A small network was shown many inputs. Here are its activations along a few directions, one row for each input.
In each table, some parts of the input vary, and every possible input appears once, in random order.
Descriptions start from the smaller parts, as in this example, which fits no table here: values(3) and (point or line(9) or (ring(5) and line(6))).
Shared parts are said once, and a part with two or three values counts as separate values.

Other details of the inputs shift rows strongly along two fixed directions, in all tables alike. That doesn't count.

Rows:
R1: 1,55,-4,-38,-6,-5,-10,15,17,16,47
R2: -32,3,-62,-17,34,-27,5,19,30,35,-15
R3: -21,11,-24,-11,27,-9,0,8,-14,22,62
R4: -12,56,5,-35,4,-27,2,19,25,16,64
R5: -2,4,-11,-27,30,1,-1,-8,33,-6,-77
R6: 8,-9,19,10,-28,18,19,-13,19,1,-3
R7: 31,6,35,22,-42,10,-7,-15,4,-29,-6
R8: 7,2,44,19,-30,23,-6,-16,-23,-16,-16
R9: 5,45,22,-12,1,-14,-17,-4,2,10,51
R10: 10,-18,8,50,-14,1,2,-8,-33,-37,1
R11: 7,-19,1,41,-16,17,5,-9,-38,-36,-2
R12: -25,-42,-39,-4,28,-12,3,-13,13,-2,-53
R13: 11,17,-19,-21,-6,-8,-8,22,-37,9,51
R14: -9,-2,28,1,-13,14,-15,-12,-4,13,1
R15: 7,5,23,-1,-28,15,11,-11,8,-24,-2
R16: -16,-20,-30,-7,32,-36,11,-14,14,-14,-64
R17: -3,-21,-6,14,8,8,3,-14,-22,-6,16
R18: 11,-32,2,51,-13,20,15,-13,-30,-10,4
R19: 20,-31,-14,11,-29,6,-13,8,-20,-5,0
R20: -4,-2,-14,24,-2,4,-1,3,-24,-18,6
R21: -44,10,-66,-37,45,-31,-12,23,30,33,8
R22: 3,-6,-5,38,-10,-5,-4,3,-17,-29,0
R23: 20,-29,42,11,-20,25,6,-15,-9,-19,1
R24: -13,12,-29,15,13,-5,2,18,-9,28,45
R25: -32,10,-49,-27,48,-52,2,12,21,11,-18
R26: 22,-3,41,25,-19,19,-10,4,-10,-29,-10
R27: 19,-4,35,16,-20,35,-7,3,-15,-28,-12
R28: 7,-22,-3,31,0,11,19,-14,-22,0,3
R29: -19,-35,-44,10,21,-13,14,-6,16,9,-58
R30: 7,1,47,32,-28,16,-8,4,-8,-28,-12
R31: -27,28,-32,-56,39,-31,-4,-1,55,57,-11
R32: -13,-20,-11,-29,5,-11,27,-15,37,17,-67
R33: -7,-24,-4,-24,30,-4,-3,-14,39,2,-54
R34: -1,48,12,-26,4,-2,-14,-2,0,15,52
R35: -17,-17,-34,-14,28,-18,14,-13,4,-13,-56
R36: 1,-5,3,-18,29,-26,1,-8,37,-12,-60
R37: -16,54,19,-23,7,-25,-16,15,1,28,44
R38: 5,26,-40,-22,-2,-22,-5,41,-6,49,62
R39: 32,-39,-1,28,-32,17,5,-4,-37,-1,-1
R40: 10,30,-26,-17,-5,-37,-15,38,-12,15,48
R41: -9,34,21,-5,-6,4,-5,8,-5,44,46
R42: -18,35,0,-49,9,-9,3,12,9,34,67
R43: 0,-19,40,26,-26,37,-12,-1,-6,-15,-6
R44: -2,40,3,-28,29,11,-16,14,11,30,51
R45: -15,6,-20,7,12,1,-8,12,-22,12,64
R46: 1,-29,-38,-23,11,-40,-3,2,8,-5,-67
R47: 10,23,27,-19,-3,3,8,10,-10,-5,39
R48: 2,29,21,-22,-14,5,13,1,-14,-3,39
R49: -4,-8,-6,-29,30,-11,5,-9,36,-11,-71
R50: 3,-35,0,47,-15,23,-7,-11,-28,-21,5
R51: 24,-13,28,16,-42,32,-10,-21,6,-16,-1
R52: 12,-11,-15,-10,-10,2,-13,12,-32,14,48
R53: -14,-24,-8,-26,19,7,-13,3,36,5,-59
R54: 30,-7,26,26,-44,30,4,-17,7,-4,-6
R55: 9,-19,7,36,-12,17,13,-16,-40,-34,0
R56: -20,-22,-33,-4,31,-37,12,-11,15,-13,-62
R57: 1,-9,-5,38,-3,-10,-4,0,-18,-25,-5
R58: 3,27,12,-8,5,17,-6,28,4,32,48
R59: 15,-17,35,17,-24,29,-15,-35,-5,-12,1
R60: -25,-17,-7,-11,11,-1,4,7,44,19,-75
R61: 2,-5,-9,-11,26,7,6,-8,38,19,-65
R62: 1,-21,-4,-12,25,-5,12,-11,41,12,-63
R63: -1,-6,18,-6,-21,17,4,-12,18,-6,14
R64: -14,43,20,-13,-3,10,-10,29,-5,7,43
R65: -21,39,-31,-20,29,-19,0,23,-19,16,66
R66: 27,-10,49,18,-20,3,9,-9,-11,-32,-4
R67: -2,-21,-1,-23,14,-10,21,-4,35,17,-49
R68: 8,-14,-1,43,-22,21,0,-4,-33,-37,-4
R69: 23,17,30,15,2,11,-7,-6,0,-18,-11
R70: 19,-3,43,14,-32,6,15,-18,-15,-30,-3
R71: -7,12,-16,12,14,-2,15,9,-21,26,61
R72: 32,-19,-2,22,-42,11,-5,7,-37,-27,-8
Each input here is: line(4) and (values(2) or line(6) or ring(10)).
The inputs of R48 and R70 match in every part but the line(4) part. If R15 is changed in the same way as R48 into R70, which row does it become?
> R4
The inputs of R66 and R23 match in every part but the line(4) part. If R46 is changed in the same way as R66 into R23, which row does it become?
> R52
Which other rows does R13 become when the values(2) part takes its other values? List them by row number.
> R72
Which other rows does R67 become when the ring(10) part takes its other values? List them by row number.
> R6, R31, R32, R41, R54, R58, R60, R61, R62

Rows:
R73: -18,-40,-39,-19,19,-22,13,-6,25,12,-83
R74: -15,28,4,-26,25,-4,-5,16,19,28,36
R75: 0,6,-7,7,-4,5,5,12,-19,14,56
R76: 20,-3,35,50,-22,17,11,-8,-42,-33,33
R77: 7,9,11,26,-7,11,-10,0,-34,-16,36
R78: -5,-39,-23,9,5,-7,-1,-15,12,-23,-79
R79: -20,49,-13,-41,29,-11,-3,11,12,51,82
R80: -19,54,-24,-66,32,-45,-11,25,40,47,31
R81: -33,21,-50,-41,40,-41,4,16,26,29,5
R82: 21,-8,35,27,-30,32,3,-10,-1,-17,-27
R83: -1,2,5,20,-2,2,6,-5,-23,-14,20
R84: -8,24,-11,-5,23,-17,-7,16,-5,3,24
R85: -8,-40,1,-3,8,7,8,-28,32,-7,-78
R86: 18,-22,9,26,-22,19,-5,-1,-33,-6,7
R87: 19,-17,27,4,-20,3,-2,-18,0,-31,-37
R88: 30,-13,18,48,-38,30,-7,-1,-40,-24,36
R89: -6,8,-9,-29,6,-17,2,3,41,16,-41
R90: 7,-38,-11,22,-14,3,13,-15,1,-19,-47
R91: 17,-4,8,29,-21,24,-8,9,-36,-3,50
R92: -29,-17,-14,-24,4,-16,-6,-9,40,-4,-78
R93: -3,38,20,-12,9,10,-5,16,5,19,44
R94: 23,2,30,-3,-22,16,5,-7,-17,-26,9
Describe the family of inputs behind these rows.
> point or line(9) or (values(2) and line(6))
Which other rows does R86 become when the values(2) part takes its other values? List them by row number.
> R73
Which other rows belong to the same alternative as R80? List them by row number.
> R74, R79, R82, R85, R87, R89, R93, R94

Rows:
R95: 23,16,22,9,-15,10,-12,15,-27,-12,35
R96: -10,39,-11,-30,27,-22,7,7,13,19,32
R97: 8,-12,11,15,-22,-6,2,-8,0,-27,-23
R98: 12,-35,23,13,-9,17,7,-33,-1,-23,-43
R99: 20,18,20,13,-31,10,4,7,-24,-17,47
R100: 3,-25,11,16,-8,8,17,-21,7,-34,-54
R101: 14,12,28,16,-10,20,10,-3,-12,19,53
R102: 14,30,23,19,-2,16,-5,10,-22,-10,54
R103: 7,23,21,21,-24,2,-12,8,-20,-13,36
R104: 21,0,26,10,-29,11,4,2,-26,-22,20
R105: -26,-39,-64,8,31,-42,4,-6,9,-12,-72
R106: 3,22,-6,-15,1,5,-18,16,5,26,43
R107: -4,39,-6,-15,-2,-9,-7,22,-4,8,37
R108: 7,-64,-20,43,-11,12,4,-19,-37,-31,-36
R109: -2,30,-15,-46,18,-31,0,15,10,21,17
R110: 9,-6,29,25,-19,28,14,-4,-10,4,32
R111: -10,-29,-45,6,21,-21,8,5,-23,-10,-26
R112: -17,-13,-11,-3,14,-7,7,-12,24,-16,-75
R113: -20,15,-61,-8,32,-34,4,25,-16,15,38
R114: -33,20,-24,-35,36,-39,4,5,37,12,-13
R115: 23,-36,15,16,-30,19,3,-29,1,-12,-40
R116: 21,-18,34,21,-12,15,12,-24,-19,-28,-21
R117: 9,-23,1,-3,-6,7,-14,-4,6,-13,-39
R118: -10,-5,-25,-47,18,-27,-2,-3,32,17,-38
R119: -23,10,-9,-16,16,4,-5,-1,20,24,1
R120: 23,-27,28,32,-43,29,11,-8,-12,-9,-3
R121: -17,5,-5,-28,17,-6,3,0,15,9,9
R122: 12,-2,23,13,-28,21,-12,0,-22,-12,21
R123: -11,35,-19,-25,21,-32,-18,24,18,15,16
R124: 31,-14,23,24,-33,11,8,-17,-16,-31,-20
R125: -5,32,7,-7,15,-19,1,-1,3,8,37
R126: 0,-32,21,20,-11,24,-1,-23,-3,-26,-47
R127: 17,-6,26,31,-37,30,-1,4,-18,2,16
R128: -28,8,-18,-33,34,-21,2,5,25,7,-45
R129: 11,-36,18,32,-7,28,5,-15,8,-8,-53
R130: -22,-53,-65,7,26,-18,15,-1,12,17,-70
R131: -3,19,-6,-22,-8,1,-3,11,6,25,48
R132: -14,22,-18,-46,10,-19,-6,18,14,23,34
R133: -1,11,12,15,10,-3,-9,0,1,-12,2
R134: -12,-3,-42,10,11,-3,-2,12,-27,25,59
R135: -16,-33,-10,-11,8,4,11,-23,35,1,-65
R136: -14,12,-9,-26,31,-5,-12,8,17,15,6
R137: -37,11,-25,-25,37,-34,-3,1,40,7,-51
R138: 9,-8,16,8,-19,8,-3,0,-14,-22,-26
R139: 5,33,-9,-15,6,-11,-11,23,1,6,28
R140: -19,28,-20,-34,8,-8,-13,18,18,37,29
R141: -2,29,6,-13,23,-3,-7,16,-5,6,32
R142: 13,15,26,10,-11,22,2,-11,-15,14,62
R143: -7,8,7,-14,10,-5,9,2,0,-5,6
R144: 3,16,30,26,-15,31,2,8,-19,15,56
R145: 23,-8,19,25,-24,25,-6,7,-10,5,10
R146: -23,-2,-27,-31,37,-9,-8,-1,43,26,-38
R147: 24,10,26,22,-27,-1,-2,-8,-20,-17,27
R148: 24,-37,17,22,-29,17,12,-19,4,-5,-46
Describe the family of inputs behind these rows.
> line(6) and (point or (values(2) and line(4)))
The inputs of R137 and R119 match in every part but the line(6) part. If R114 is changed in the same way as R137 into R119, which row does it become?
> R135
The inputs of R145 and R117 match in every part but the line(6) part. If R129 is changed in the same way as R145 into R117, which row does it become?
> R136
A walk changes only the line(4) part. It starts at R147 and steps to R97. List the rest of the walk in order.
> R103, R123
Which other rows does R139 become when the values(2) part takes its other values? List them by row number.
> R102
List by row number the other rows that have the line(6) part in common with R143.
> R95, R104, R109, R111, R116, R128, R138, R141
Which other rows does R121 become when the values(2) part takes its other values? List them by row number.
> R132
